Each row below holds a small network's activations on one input, seen along a few directions.
Each table varies a few parts of the input and shows all the possible inputs, shuffled.
Descriptions start from the smaller parts, as in this example, which fits no table here: one of 6 places along a line, together with either a single point or one of 9 places along a line or (one of 2 separate values, together with one of 8 places around a ring).
Shared parts are said once, and a part with two or three values counts as separate values.

Other details of the inputs vary at random and push rows far along three fixed directions, the same in every table; ignore that.

Rows:
row 1: [  4  -1   3   1   2   5  -5  -1   4  -8  11   2 -12   5]
row 2: [  3  -4   7  -1  10  -3 -11   4   6  10   3  -7  -8   0]
row 3: [ -3   0   9   1   5  13  -5  -1   9 -15   3  -5 -11   4]
row 4: [  0 -16  -4  -4  -2   6  -7   7   3  10   2  -6  -8  -5]
row 5: [ -6  -6  12  26  -4   2   2 -12   7  -8  30  11  -5  10]
row 6: [-14  -3 -15  10 -34  -7  52 -59 -30  78  76 103  27  10]
row 7: [ -3  -4   7  -2  12   0 -14   1  11   1  -4 -13  -1   4]
row 8: [  5 -12  -4  -8  -1   6 -14   9  13   0 -14 -22  -4  -3]
row 9: [ -5  -3   7   0  12   0 -10   3   3   7   3  -7  -7  -2]
row 10: [ -4 -10  -3   6   1   6   1  -5   5  -4  -1   5 -13   8]
row 11: [ -3  -2   6   3   6  11  -2  -1   2 -11   8   0 -12   1]
row 12: [  3 -16  -4  -4  -1   7 -10   3   9   5  -5  -9  -2   2]
row 13: [  6   0   4  -4  10  -4 -16   7   7   6  -3 -15  -8  -1]
row 14: [  5  -7  -2   4   1   4  -1   4   3  -2  -6  -3 -20   1]
row 15: [ -1  -3   3  21  -4  -1   0   0   7 -10   0 -12 -13   3]
row 16: [ -7  -9  -1   6   1   7   3  -2   2  -1   2   9 -15   6]
row 17: [  8 -14  -4  -6  -4   2  -8  10   6  11  -2  -9  -9  -5]
row 18: [ -6 -10  -3   8   1   7   5  -2  -3   1   5  10 -17   2]
row 19: [  4 -10   2  11 -10  -3  -9   8  10   2   0 -21  -2  -3]
row 20: [ -16  -10  -18  -12   24 -103   15  106  -85  -71   -1   38   84   19]
row 21: [  6  -5  -5   2   0   3  -4   3   4  -2  -6  -4 -20   2]
row 22: [  0 -13  -2  -6  -2   6  -9   8   7   6  -5 -10  -5  -3]
row 23: [ -7 -10   6   4  11   0  -7  -8   6  10  14   9   1  11]
row 24: [  0  -1   6   0   6  11  -6  -3  11 -18   1  -6  -6   6]
row 25: [ 26  97 -15 -38 -23  10  24 -22  -7 -13 -99 -54  46 -50]
row 26: [  1  -1   5   0   7  12  -7  -3  10 -19  -1  -6  -5   7]
row 27: [ -6  -4   9   0  11   0 -11   2   7   6   2  -6  -4   3]
row 28: [  9  80  -7 -19 -34   4  53 -56 -27  28 -12  30  51 -30]
Each input here is: one of 4 separate values, together with either a single point or one of 6 places along a line.
Q: The inputs of row 3 and row 22 match in every part but the choice among 4 separate values. If row 24 is changed in the same way as row 3 into row 22, which row does it become?
A: row 8
Q: Which other rows agree with row 7 in the choice among 4 separate values? List them by row number.
A: row 2, row 9, row 13, row 20, row 23, row 27
Q: Change only the choice among 4 separate values in row 11. List by row number the other rows that result.
A: row 4, row 9, row 18

Rows:
row 29: [ -4 -25  10 -24  32  -3 -29  39  -4 -18  13  -1 -19  11]
row 30: [-20   6   2 -24  14 -17  17  11 -32  13  -7  30  40  -6]
row 31: [  8 -52 -16  -3  20 -37 -39  32  10  16  -5 -22   6  26]
row 32: [-23   2  17   3  -2  45  18 -56  33  38   3  25 -29   8]
row 33: [  4  58  17   7 -27 -26  36 -35 -16  24  28  40  47  -4]
row 34: [-22   4  -3   7   9 -54  19  37 -53 -31  41  34  56  10]
row 35: [  24   -7   -6  -27    5   28  -53   39   40  -41  -55 -109  -14  -26]
row 36: [-20  22  17  35 -12  20   9 -55  25   4  17   4 -16   7]
row 37: [  3 -29  24  35  35   1 -26  11  17 -52  21 -10 -31  27]
row 38: [ -8 -33  10  -1  41  27 -18  -2  13 -12  24  21 -47  35]
row 39: [ -3 -26  24  26  21   1 -35  21  20 -25  38 -32 -27  13]
row 40: [-17 -59  -8   4  -2  -4  -5  32  13 -35 -10   7  -3  30]
row 41: [-23  16  -1 -19  11 -11  28  -1 -37  32  -4  39  50 -11]
row 42: [ -9  -5  -1  10 -36  28  19 -51  10  64  15  15  26  -9]
row 43: [ 18 -48   7  -2   0   1 -32  30  35  -9  14 -16 -23  17]
row 44: [  2 -54  -8  -5   7  -2 -35  42  16 -24  -2 -30  -1   1]
row 45: [  6  36   9 -36   2   0   7  -4  -3  16 -13  14  17 -11]
row 46: [ -5  15  24  27  -7  16  -9 -40  26  18  21 -19   0 -18]
row 47: [  41   64  -16  -54  -16   12  -26   28   10  -43 -100 -109   40  -54]
row 48: [ 14  12  -8  17 -17  31  21 -44  10  16   0   3 -49  -4]
row 49: [-14   7  10   6  13 -49   1  49 -31 -40 -14 -16  51  -2]
row 50: [ 18   9 -12  -2 -13  31  21 -50  13   8   4  17  10   1]
row 51: [ -3   8  -8 -43  31 -25  -8  54 -41 -34 -12   5  31  -5]
row 52: [ -3 -12  10  -1  25   8 -23 -54  26  84  19  10 -29  11]
row 53: [ -3 -21   4   6 -26  28  -5 -30  26  36   0 -14   3  -6]
row 54: [ 18  32 -16 -11 -21   6  13  -2 -16   9 -16 -19  -4 -33]
row 55: [-30 -28   1  -3  30  13  -6   3   8  -9  18  34 -31  28]
row 56: [ 16  -3   1  -7 -25  32  -9 -31  30  26  16 -11  -6  -7]
row 57: [  1  31  25  17 -16  13   0 -40  16  20  33  -6  -2  -2]
row 58: [-16  25   8  12   2 -33  17  22 -31  -8 -11  -6  59 -10]
row 59: [  9  78  22   0 -20  19  11 -30  30 -27 -88 -82  17 -39]
row 60: [-16 -25   2  -1  33  27 -23  -1  11 -13  14  24 -40  28]
row 61: [ -8 -45  -5  20   7 -14 -11  55 -18  -5  -9 -11 -16   1]
row 62: [  7 -21  -2  22 -16  60   7 -78  42  36  41  26 -33  20]
row 63: [  2  39  -6 -30  20   3  29 -19 -30  -5 -13  44  28  -2]
row 64: [ -8  25   3 -26   8  25   4 -28  -2  28  12   5   2 -17]
row 65: [  2 -15 -13 -20 -19 -46  16  40 -36 -15  19  51  54  16]
row 66: [  5  24 -22  -4 -23 -15  29   1 -32  16 -12  13  23 -36]
row 67: [-15 -19 -21   3  -9 -49  31  47 -59  -4   6  40  33  -1]
row 68: [ 12 -36  -6  22   8   6   1   5  -1 -20   9  12 -55  12]
row 69: [-11 -46  -5  22  -4  -7   2  37   1 -27 -17  -4 -44  15]
row 70: [  7  18 -24 -10 -22  20  10 -25  -1 -12 -21   4  22   2]
row 71: [-10 -34   8 -13  36   6 -30  26   8  -7   9  -7 -18   1]
row 72: [  0   5  -9  20 -21  32  11 -29  25  10 -17 -15 -56  -9]
row 73: [ -3 -39 -18  21   5  -8  -7  33 -16 -35   3  16 -46  20]
row 74: [-13  25 -28  -7 -38   7  49 -49 -16  18   4  54  47   2]
row 75: [ 15   7 -14  -8 -18 -44  26  41 -38  -3   6  37  17  -3]
row 76: [  3  46   2   5   5 -25  27  -7 -33 -42  -6  11  41   4]
row 77: [  8  10 -28   0   2 -56  15  11 -33  45 -13  18  24  -5]
row 78: [  5 -34   0  16 -14 -15   4  22   1  14  38  32 -35  12]
row 79: [  31   63    9   -9   17  -19  -44   -3   39    5  -88 -118    7  -31]
row 80: [  7  -1  24 -12  11  25 -17 -20  34  32  17   5 -34   2]
row 81: [ 12 -28  -3   6  -1  -4 -15  36  -3  -8  12 -10 -40   3]
row 82: [  8  44  28  12 -21  -3  12 -34  15  19  18   2  16  -5]
row 83: [ -1  50   5  14  -6   3   8 -31  -5 -26 -14  -6  18  -6]
row 84: [  0 -39 -12   8   5  -8 -15  43 -15 -18  16 -13 -33  -1]
Q: What is each input in this table made of?
A: one of 4 separate values, together with either a single point or one of 5 places along a line or one of 8 places along a line
Q: The inputs of row 59 and row 69 match in every part but the choice among 4 separate values. If row 79 is changed in the same way as row 59 into row 69, which row does it become?
A: row 77
Q: The inputs of row 38 and row 76 match in every part but the choice among 4 separate values. If row 51 is changed in the same way as row 38 into row 76, which row does it become?
A: row 39
Q: Change only the place on the line of 5 in row 38. List by row number the other rows that result.
A: row 32, row 55, row 60, row 63
Q: A walk changes only the place on the line of 5. It starts at row 68 and steps to row 48. List the rest of the walk in order.
A: row 73, row 72, row 69
